Each row has a name. Each question is about the rows just above it. Places in a row count from 1.

Columns, left to right: T E Z M
G: [170 158  91 135]
B: [ 93 158 167 149]
D: [143 158 148 163]
W: [158 112 149 145]
P: [130 103 162 104]
C: [169 150 110 153]
Does one of the named rows hold [129 103 162] side by side, in this order? : no
Which column holds this, read top down? [ 91 167 148 149 162] : Z
Among the named rows, does one hold [130 103 162 104] next to each other, in this order? : yes
Does one of the named rows hold [ 92 158 167] side by side, in this order? : no
Is [144 158 148] printed in one of the named rows, side by side and in this order? : no
Shared by G and W: : [158]
Changed D: [143 158 147 163]. Place and old value: : 3, [148]

Columns, left to right: N U X Q
V: [ 82 150 186 185]
F: [ 78  90  91 184]
A: [185  78  85 104]
H: [ 98 103 139 151]
R: [111 180 110 163]
Which value is in both A and V? : [185]
Which column holds [186  91  85 139] top down? : X
Which value is in both V and A? : [185]
[ 91  85 139] is in which column, read top down? : X
Does one of the named rows hold [ 86 104] side by side, in this order? : no

Columns, left to right: zula Gikiz vomom dep Fekuz teso
tirir: [150 134 132 128 155 106]
Kur: [132 128 132 128 155 146]
lopam: [150 128 132 126 155 106]
lavi: [146 128 132 128 139  74]
fumib: [ 91 128 132 153 155 119]
nedef: [128 129 131 129 121 105]
Changed fumib: [ 91 128 132 153 155 120]. Place and old value: : 6, [119]
Among the named rows, does one hold [132 153 154] next to each other, in this order? : no
The one value in tirir and nedef: : [128]
Which column holds this, read top down? [155 139 155] : Fekuz
Shared by Kur and nedef: : [128]

Columns, left to right: lome totel Zovim dafud Ruti
J: [131 128 131 165 175]
S: [129 129 136 183 155]
Y: [183 134 129 129 156]
One entry of S was changed: [129 129 137 183 155]. Where, and from what? : 3, [136]
[175 155] is in which column, read top down? : Ruti

Columns, left to right: Dalo viguk sok vukam Sorev Fikuz buk
Karod: [ 84 118 126  95 161 121 116]
ferir: [ 94  98 107 141 152 127 146]
dono: [ 93 109 117 160 140 141 147]
Vute: [110 139 117 151 156  93 123]
kovu: [169 132 115 159 103 121 150]
koros: [152  72 118 101  98 164 151]
mulom: [128 136 158 125 110 157 120]
Petip: [169 132 115 159 103 121 147]
Vaf: [110 159 134 162 134 134 135]
[127 141  93] is in which column, read top down? : Fikuz
Which column holds this, read top down? [121 134] : Fikuz

Columns, left to right: Nevag zek zub nat zelib Zivo Fesis
fomav: [160 146  88 156  89 136 111]
sop: [ 75 118 125 131 125 115 161]
mal: [134 104 171  95 143 147 100]
Kupom: [146 168 158 160 133  96 164]
zini: [163 148 138  89  95 160 150]
gela: [166 165 102 161  81 146 164]
Which column holds [146 118] top down? : zek
Which column holds this, read top down? [ 89 161] : nat
Among the named rows, does one hold [160  95] next to each other, in this order? : no

Columns, left to right: Vero Bubu Zava givuz
tir: [168 120  80 126]
Resof: [150 162 134 137]
novo: [148  86  98 122]
fumu: [109 110  89  90]
kipon: [129 135 177 159]
movon: [ 74 127 134 161]
fedes: [ 82 128  99 168]
muto: [122 166 134 162]
suna: [ 63 145  95 158]
Where does [ 74 127 133 161] differ from movon, and what was there? : 3, [134]
Among the named rows, does one hold [145  95] next to each other, in this order? : yes
Among the named rows, does one hold [ 82 128  99] next to each other, in this order? : yes

Columns, left to right: tibig Nel kez kog
fop: [160 103  92 150]
rafen: [ 72 156  66  90]
lazi: [160  72  92  91]
Shared by rafen and lazi: : [72]
Which value is in both lazi and rafen? : [72]
[103 156] is in which column, read top down? : Nel
Changed rafen: [ 72 156  66  91]. Place and old value: : 4, [90]
Where does [ 73 156  66  90] differ from rafen, and what was there? : 1, [72]
Does one of the named rows hold [156  72] side by side, in this order? : no

Columns, left to right: Rov Dilo dum Sab vuse togu
Sibi: [138 134 163 133 170 146]
gebat: [173 120 112 121 140 104]
kaze: [ 93 111 158 138 173  66]
Gutin: [172  96  88 113  95 172]
suze: [144  96 132  86 106 172]
Fetef: [104 139 172 163 171 118]
silu: [144  96 132  86 181 172]
rorum: [ 90 120 112 121 140 104]
Among the named rows, does one hold [172  96  88] next to each other, in this order? : yes
[121 138 113  86 163  86 121] is in which column, read top down? : Sab
Where does [ 90 120 112 121 141 104] differ from rorum, and what was there? : 5, [140]
The one value in Fetef and Sibi: : [163]
Changed silu: [144  96 132  85 181 172]. Place and old value: : 4, [86]

Columns, left to right: riket Veseb tezu rogu timo nem
Logif: [ 99 110 120 105 128 108]
bage: [128 124 104 178  92 153]
ruzo: [160 135 120 151 124 159]
dovi: [112 134 104  73 173  70]
vamu: [140 132 150 124 129 137]
Dal: [ 91 109 111 114 125  96]
Which column holds this, read top down? [ 99 128] : riket
Which column holds [129 125] top down? : timo
One entry of ruzo was changed: [160 135 120 151 123 159]. Where, and from what? : 5, [124]
Does one of the named rows hold [135 120 151 123] side by side, in this order? : no
Which value is in both bage and dovi? : [104]
Among the named rows, does one hold [125 114] next to each other, in this order? : no
Does one of the named rows hold [112 134] side by side, in this order? : yes

Columns, left to right: Zera pes Pasuv Rubat
Pinok: [158 106  79 170]
Kovem: [112 154 191 168]
fese: [112 154 191 158]
Is [158 107] printed in one of the named rows, side by side and in this order? : no
The one value in Pinok and fese: : [158]
Does one of the named rows hold [191 167] side by side, in this order? : no
Which column holds this, read top down? [154 154] : pes

Columns, left to right: Dofu gasip Molem sor Nume Buno
vupep: [125 142 180 153 175 115]
Benud: [124 112 146 124 190 111]
konaf: [121 126 167 140 185 108]
keb: [125 139 178 152 177 115]
Does one of the named rows hold [124 112 146 124] side by side, in this order? : yes
Does one of the named rows hold [142 179 153] side by side, in this order? : no
Among the named rows, does one hold [146 124 190] next to each other, in this order? : yes
Does one of the named rows hold [121 126 167] side by side, in this order? : yes

Columns, left to right: zem kiluk Ves mog pas Vik bisi zugu kigu Fesul
vadu: [100 155 135 137 129  93  66 167  93 188]
sidoz: [125 163 118 103 155 106 129 174 130 147]
Fus: [146 116 122 145 125 196 179 104 163  97]
dere: [158 101 166  90  84 131 150 150 154 140]
Pemep: [143  85 121 146  99 163 149 111 154 106]
Gon: [106 127 112 148 148 106 143 100 135 170]
Fara: [171  83 165 105 124 184 169 144 177  94]
tomad: [160 130 152 110 127 135 139 135 132  84]
nivi: [ 73 151  81 155 155  73  69 107  85 174]
ful: [148 182 129 113 169 100 114 164  90 187]
Pumum: [137  88 114 166 139 138 132  84 163 144]
Changed vadu: [100 155 135 137 129  94  66 167  93 188]. Place and old value: : 6, [93]
Is [ 81 155] printed in one of the named rows, side by side and in this order? : yes

Columns, left to right: fif fute pudi vipep naluk ziren por
demu: [120  97 109 105 101 137 126]
bim: [ 67 111  94  98 108  86  92]
Pilit: [123 102 117 111 108 149 146]
depap: [ 75 122 158 104 124  95 154]
giriz: [118 161 100 160 165  84  98]
Suk: [115 168  97 150 156  95 113]
fem: [124 113 131 120 118 117  99]
puv: [127 127 110 131 128 131 119]
Los: [166 115  97 132 112 167 122]
Rema: [111 111 147  99 101 135 135]
mabe: [115  82  86  89  84 152 137]
Rep: [104 106 139  94  98 135 142]
Does one of the named rows hold [105 109] side by side, in this order? : no
Among the named rows, does one hold [ 97 168 115] next to each other, in this order? : no
Among the named rows, does one hold [106 139  94  98 135] next to each other, in this order? : yes
One entry of puv was changed: [127 127 110 131 128 131 118]. Where, and from what? : 7, [119]
Which column holds [115 124 127 166] top down? : fif
Which column holds [123  75 118 115 124 127] top down? : fif
Does one of the named rows hold [160 165  84  97] side by side, in this order? : no

Columns, left to right: Riroz kov vidu Purat res
Par: [154 116 191 154 110]
kiv: [176  78 120 141  62]
lumas: [154 116 191 154 173]
Changed lumas: [154 115 191 154 173]. Place and old value: : 2, [116]
[ 78 116] is in which column, read top down? : kov

Columns, left to right: sufo bop Vabet Daris
tode: [149 152 140 153]
morof: [126 110 118  97]
litav: [150 125 169 131]
Among the named rows, does one hold [150 125 169 131] next to each other, in this order? : yes
Which row holds [150 125 169 131]? : litav
Where does [126 109 118  97] differ from morof, and what was there? : 2, [110]
[149 126] is in which column, read top down? : sufo
[118 169] is in which column, read top down? : Vabet
Where does [126 110 117  97] differ from morof, and what was there? : 3, [118]

Columns, left to right: saz Kirak ziso sare Morap guro vopob mes fal Sodap
Rigid: [155 102 133 192 142  62  93 155 128 102]
pafek: [155 102 163 176  72  92 157 109 130 198]
sase: [155 107 126 187 163  76  70 138 150 105]
boga: [155 105 133 192 142  62  93 155 128 102]
lat: [154 155  86 152 107 171  78 149 137 131]
[92 76] is in which column, read top down? : guro
Changed sase: [155 107 126 187 163  76  69 138 150 105]. Place and old value: : 7, [70]
Among the named rows, does one hold [109 157  92  72 176] next to each other, in this order? : no
Changed sase: [155 107 126 187 163  76  70 137 150 105]. Place and old value: : 8, [138]
Which column holds [ 93 157  70] top down? : vopob
Where does [155 105 133 192 141  62  93 155 128 102] differ from boga, and what was there? : 5, [142]
Changed Rigid: [155 102 133 192 142  62  93 156 128 102]. Place and old value: : 8, [155]

Columns, left to right: minev fud Rak feg Rur piv vena Fiven bekem sizuf
votam: [139 199 134 129 128 100 126 107 134 141]
Gukib: [115 128 158 142 134 100 119 127 113  95]
Zibog: [130 193 139 132 130 123 120 107 123 119]
tidoz: [116 140 162 143 134 103 117 120 113 101]
The one value in votam and tidoz: : [134]
Which column holds [130 134] top down? : Rur
Does one of the named rows hold [158 142 134 100] side by side, in this order? : yes

Columns, left to right: bagul vozo nin zel
ril: [110 105 113 108]
Lipun: [111 133 183 139]
gida: [ 91 138 151 163]
nudul: [110 124 150  98]
rab: [ 91 138 151  76]
sim: [111 133 183  80]
Where does [109 105 113 108] differ from ril, and what was there? : 1, [110]
[150 151] is in which column, read top down? : nin
Is [138 150 163] printed in one of the named rows, side by side and in this order? : no
Which column holds [105 133 138 124] top down? : vozo

Columns, left to right: guta kosop Mevi bifo Sopi
zita: [164 103 157  83 159]
Vev: [179  81 174  60 164]
Noguv: [128 175 148 144 121]
Rubog: [141 170 152 141 119]
Sezem: [114 157 122 134 141]
netad: [118 167 170 145 108]
tuke: [158 169 167 141 105]
Zil: [157 117 172 126 110]
rek: [152 155 166 130 117]
romug: [100 155  88 128 161]
Is [117 130 166 155] printed in one of the named rows, side by side and in this order? : no
[170 157 167 169 117 155 155] is in which column, read top down? : kosop
Shared by rek and Zil: : [117]

Columns, left to right: sabik mopor vovo savok
kuzuv: [150 149  97  99]
kofo: [112 154 127 144]
daron: [155 121 144 102]
maror: [135 104 172 140]
vin: [115 124 132 137]
Gufub: [131 120 146 146]
guv: [117 142 123 167]
sosi: [ 98 169 196 115]
bem: [159  97 166 171]
fiva: [114  96 149 132]
[ 97 127 144 172 132 146 123 196 166] is in which column, read top down? : vovo
Among the named rows, does one hold [118 142] next to each other, in this order? : no

Columns, left to right: Zepe fesir pud gefi
tisa: [110 161 119 147]
giku: [134 174 119  75]
tobis: [109 132 155 132]
gil: [109 132 155 118]
Among the named rows, does one hold [174 134] next to each other, in this order? : no
Among the named rows, does one hold [109 131 155 118] next to each other, in this order? : no

Columns, left to right: dig tate Gemud Maf linu lam dut Fuza
mapep: [145 141 115 108 170  79 127 138]
kom: [130 118 122 123 101 151 123 194]
Murem: [145 141 115 148 170  79 127 138]
berib: [145 141 115 148 170  79 127 123]
Robof: [164 117 110  92  73 165  71 107]
rofib: [194 130  63 136 141 148  78  90]
Bagal: [155 123 105  89  96 193  88 114]
The one value in Bagal and kom: : [123]
One entry of mapep was changed: [146 141 115 108 170  79 127 138]. Where, and from what? : 1, [145]
Changed Bagal: [155 123 105  89  96 193  89 114]. Place and old value: : 7, [88]
Whose row is [164 117 110  92  73 165  71 107]? : Robof
Is [ 63 136 141] printed in one of the named rows, side by side and in this order? : yes
Among the named rows, does one hold [148 170  79] next to each other, in this order? : yes
The one value in Bagal and berib: : [123]

Columns, left to right: lov buf porad lemik
laz: [112 101 164 166]
mis: [111 101 164  71]
tifol: [112 101  76 112]
Changed mis: [111 101 163  71]. Place and old value: : 3, [164]
Changed tifol: [112 101  75 112]. Place and old value: : 3, [76]
Which value is in both mis and tifol? : [101]
Whose row is [111 101 164  71]? : mis
Where does [111 101 164  72] differ from mis, and what was there? : 4, [71]
Changed mis: [110 101 164  71]. Place and old value: : 1, [111]

